Look-ups in named tables: a row name and a column name give one cell, copied from the table.

kamitek:
|  | givuv | nositi |
|---|---|---|
| mos | 511 | 207 |
| mologo | 336 | 304 |
| detufe | 815 | 4 |
| kube | 158 | 475 |
| movov | 687 | 51 |

movov, nositi => 51
mologo, nositi => 304
mologo, givuv => 336
mos, nositi => 207
detufe, givuv => 815
mos, givuv => 511
movov, givuv => 687
detufe, nositi => 4
kube, givuv => 158
kube, nositi => 475
Which row has the largest givuv? detufe

kas =
,nosopar,zupoboz
batebi,-655,3687
mim,-9146,-6846
sikato,-2015,-8491
tem,-4055,390
nenuges,-9122,-5961
kekal,-4703,-4307
pev,6328,1254
zibog,-7370,-3621
nipi,-5564,-3522

nosopar of kekal is -4703
nosopar of sikato is -2015
zupoboz of tem is 390
zupoboz of zibog is -3621
zupoboz of sikato is -8491
nosopar of nenuges is -9122
nosopar of batebi is -655
zupoboz of mim is -6846
zupoboz of kekal is -4307
zupoboz of pev is 1254
zupoboz of batebi is 3687
nosopar of tem is -4055
nosopar of pev is 6328
nosopar of mim is -9146
nosopar of nipi is -5564
nosopar of zibog is -7370
zupoboz of nipi is -3522
zupoboz of nenuges is -5961

bak:
         lutubas  durato  kida  mogi  sog  kag
gik           13      63    45    64   16   32
kaz           54      47    45    52   28   32
mal           31      81    63    27   37   41
zopa          17      50    47    66   10   39
tupa          50      48    48    54   30   35
nis           44      44    44    44   44   44
reb           56      46    38    50   28   39
setutam       66      34     3    39   43   33
pema          61      20    57    75   49   54
rofuda        64      40    20    39   37   31
toguru        81      60    53    31   36   35
fataku        45      45    44    45   44   46
depe          48      50    46    51   24   39

durato of rofuda: 40
kag of pema: 54
kida of reb: 38
lutubas of tupa: 50
durato of fataku: 45
mogi of zopa: 66
kida of pema: 57
durato of tupa: 48
kag of toguru: 35
lutubas of reb: 56
kag of kaz: 32
kida of kaz: 45
mogi of depe: 51
kag of reb: 39
kida of zopa: 47
kag of nis: 44
Which row has the largest kida? mal

fuf =
columns: desekiv, kaget, gok, zezesi, rezifo, lagufa, gar, novotis
pimis: [0.54, 0.51, 0.49, 0.51, 0.52, 0.47, 0.48, 0.50]
nipuv: [0.21, 0.54, 0.06, 0.26, 0.23, 0.77, 0.50, 0.37]
geliso: [0.52, 0.68, 0.08, 0.37, 0.40, 0.65, 0.44, 0.44]
nuzeled: [0.55, 0.53, 0.46, 0.50, 0.51, 0.48, 0.47, 0.50]
pudimed: [0.45, 0.45, 0.44, 0.44, 0.44, 0.45, 0.44, 0.44]
raziku: [0.49, 0.45, 0.52, 0.48, 0.48, 0.50, 0.47, 0.47]
zez: [0.44, 0.36, 0.54, 0.39, 0.38, 0.70, 0.41, 0.38]
vimap: [0.65, 0.62, 0.52, 0.65, 0.68, 0.14, 0.54, 0.63]
fudo: [0.42, 0.43, 0.49, 0.42, 0.40, 0.64, 0.47, 0.43]
tavabi: [0.30, 0.43, 0.46, 0.44, 0.41, 0.50, 0.54, 0.47]
dapof: [0.45, 0.45, 0.45, 0.45, 0.45, 0.45, 0.45, 0.45]
biv: [0.57, 0.54, 0.48, 0.52, 0.53, 0.47, 0.48, 0.51]
gutis: [0.47, 0.50, 0.47, 0.49, 0.48, 0.49, 0.50, 0.49]
vifu: [0.42, 0.53, 0.12, 0.27, 0.28, 0.79, 0.38, 0.33]

What is the zezesi of gutis in fuf?
0.49
What is the gar of geliso in fuf?
0.44
What is the zezesi of pimis in fuf?
0.51
What is the rezifo of nipuv in fuf?
0.23
What is the gok of vimap in fuf?
0.52
What is the gar of vifu in fuf?
0.38
What is the novotis of biv in fuf?
0.51
What is the novotis of pudimed in fuf?
0.44
What is the kaget of raziku in fuf?
0.45

mutiri:
fields: zivab, kisagum, muz
nofipaz: [6.024, 3.690, 4.836]
zav: [6.409, 3.406, 5.024]
zakozi: [4.554, 4.480, 4.512]
rotu: [5.375, 4.057, 4.482]
koru: [7.329, 2.265, 4.976]
vesog: [4.398, 4.597, 4.502]
doz: [4.503, 4.489, 4.477]
tid: [4.635, 4.324, 4.435]
pufat: [3.878, 6.022, 5.406]
leb: [4.786, 5.298, 4.973]
fogiz: [6.193, 3.758, 5.074]
nog: [0.462, 9.419, 6.340]

pufat, zivab -> 3.878
rotu, muz -> 4.482
vesog, zivab -> 4.398
zav, kisagum -> 3.406
koru, zivab -> 7.329
fogiz, muz -> 5.074
leb, muz -> 4.973
zav, zivab -> 6.409
rotu, kisagum -> 4.057
nofipaz, kisagum -> 3.690
pufat, kisagum -> 6.022
tid, kisagum -> 4.324
koru, muz -> 4.976
leb, zivab -> 4.786
tid, muz -> 4.435
doz, muz -> 4.477

mape:
         zik  zud  mora  nadasev  sog  nelu  zofero
gemig     70  134    40       51   22   131     166
bel      112  134    40       51   22   131      94
dagu      50  134   140       51   22   131     134
kaz      112   81    40       51   22   131      94
kidozaf  112   91    40       51   22   118      94
zovur    112  134    40       51   22   131      94
tugep    112  134    40       51   22   131      94
bavag    112   40    40       51   21    95      94
bemek    141  134    40       51   22    41      94
gud      112  134    40       51  201   176      94
pusu     112  134    40       51  179   151      94

What is the zik of zovur in mape?
112
What is the nadasev of tugep in mape?
51
What is the sog of bavag in mape?
21
What is the zofero of zovur in mape?
94
What is the zik of tugep in mape?
112
What is the zik of gemig in mape?
70
What is the zud of gemig in mape?
134
Row with the largest zik: bemek

lozeva:
         katevip  vominun   kidal   nusur  ponala     vig  ragupi
gekipig   -0.126   -8.782  -3.688   3.775  -5.801  -2.329  -7.194
bep       -0.167   -5.334  -7.249  -6.775  -0.894  -7.193   4.070
gunuma     0.644   -4.785  -7.557  -6.987  -1.265  -7.580   3.329
goru      -6.500   -6.334   5.421  -2.126  -5.110   0.809  -6.996
duzig     -6.677    3.839   1.439  -2.148  -4.102  -7.376  -5.198
pote       0.505   -8.548  -3.957   4.115  -5.273  -2.890  -6.679

vominun of goru is -6.334
katevip of pote is 0.505
nusur of pote is 4.115
vominun of pote is -8.548
katevip of duzig is -6.677
nusur of goru is -2.126
kidal of gekipig is -3.688
nusur of bep is -6.775
ragupi of goru is -6.996
katevip of gunuma is 0.644
ragupi of pote is -6.679
ponala of duzig is -4.102

nusul.csv
,teke,ven,nanafod,zug,fezi,mel,vogubo,nobis,dod
rogifi,-5824,-2703,-1203,-5549,5481,-6297,-5044,-5044,-3091
sudele,720,-3923,-2576,-927,1166,-3074,1523,551,-6381
fesetu,-3737,-1005,-5361,-5609,-2855,-3913,-4703,-1181,-4331
galop,-1284,-4757,-3242,-2432,-4089,-6734,-3527,-2384,-5020
zez,-4269,-2879,1987,181,-5951,-5831,-4478,-328,-1795
fenevor,-1103,-1863,-1926,-3607,2690,1814,-3999,-6306,-4288
lokosa,174,-3501,5202,-7180,-2295,-5445,-3708,-2850,-1264
bok,323,-1986,573,-4681,-2369,-3636,-1602,-8210,-2105
dip,-2747,-3865,835,-1062,-624,-631,-849,-1403,-1409
pamipa,-4128,305,-1563,-2916,-6013,-280,-1572,1383,-4980

What is the teke of fesetu in nusul? -3737
What is the zug of dip in nusul? -1062
What is the nobis of galop in nusul? -2384
What is the mel of bok in nusul? -3636
What is the dod of pamipa in nusul? -4980
What is the ven of lokosa in nusul? -3501
What is the fezi of bok in nusul? -2369
What is the ven of pamipa in nusul? 305
What is the nanafod of sudele in nusul? -2576
What is the nobis of bok in nusul? -8210

Table lokeno
           doz    mos    sike  fugevo   goni  bidifu    ziv     veg   reto
mudit    37324   -886  -41679  -72573   2091    8182  11349    9823  16776
rok     -19242   8096   15465   32617  24696    9498   8409   21044    595
foz     -34478   5371   44631   35563   8725    8741   -774  -44084  58930
komid    99918  21822  -60641    5878  25651    8683   9572  -22910  77006
mab     -10642  10770   26521    6073  10903    9097  10045    2116  10844
nizila  -22587   5920   36030   24110   6666    6970  -4396  -39174  47433

goni of rok = 24696
sike of mudit = -41679
veg of komid = -22910
bidifu of mudit = 8182
bidifu of foz = 8741
veg of mudit = 9823
reto of rok = 595
bidifu of nizila = 6970
doz of komid = 99918
goni of komid = 25651
goni of mab = 10903
veg of mab = 2116

lese =
|  | ligutov | falakur | fov | buke | dade | nop | fut | karipus |
|---|---|---|---|---|---|---|---|---|
| dal | 0.64 | 0.65 | 0.60 | 0.63 | 0.61 | 0.64 | 0.63 | 0.63 |
| niv | 0.90 | 0.68 | 0.48 | 0.24 | 0.88 | 0.23 | 0.69 | 0.49 |
| girok | 0.97 | 0.65 | 0.52 | 0.29 | 0.91 | 0.15 | 0.73 | 0.49 |
| bapale | 0.83 | 0.70 | 0.47 | 0.18 | 0.84 | 0.31 | 0.65 | 0.50 |
| kunud | 0.89 | 0.68 | 0.48 | 0.24 | 0.87 | 0.25 | 0.68 | 0.49 |
| vok | 0.59 | 0.99 | 0.77 | 0.17 | 0.48 | 0.19 | 0.85 | 0.58 |

bapale, ligutov -> 0.83
kunud, fut -> 0.68
kunud, fov -> 0.48
dal, fut -> 0.63
girok, nop -> 0.15
bapale, nop -> 0.31
bapale, buke -> 0.18
kunud, nop -> 0.25
kunud, ligutov -> 0.89
kunud, falakur -> 0.68

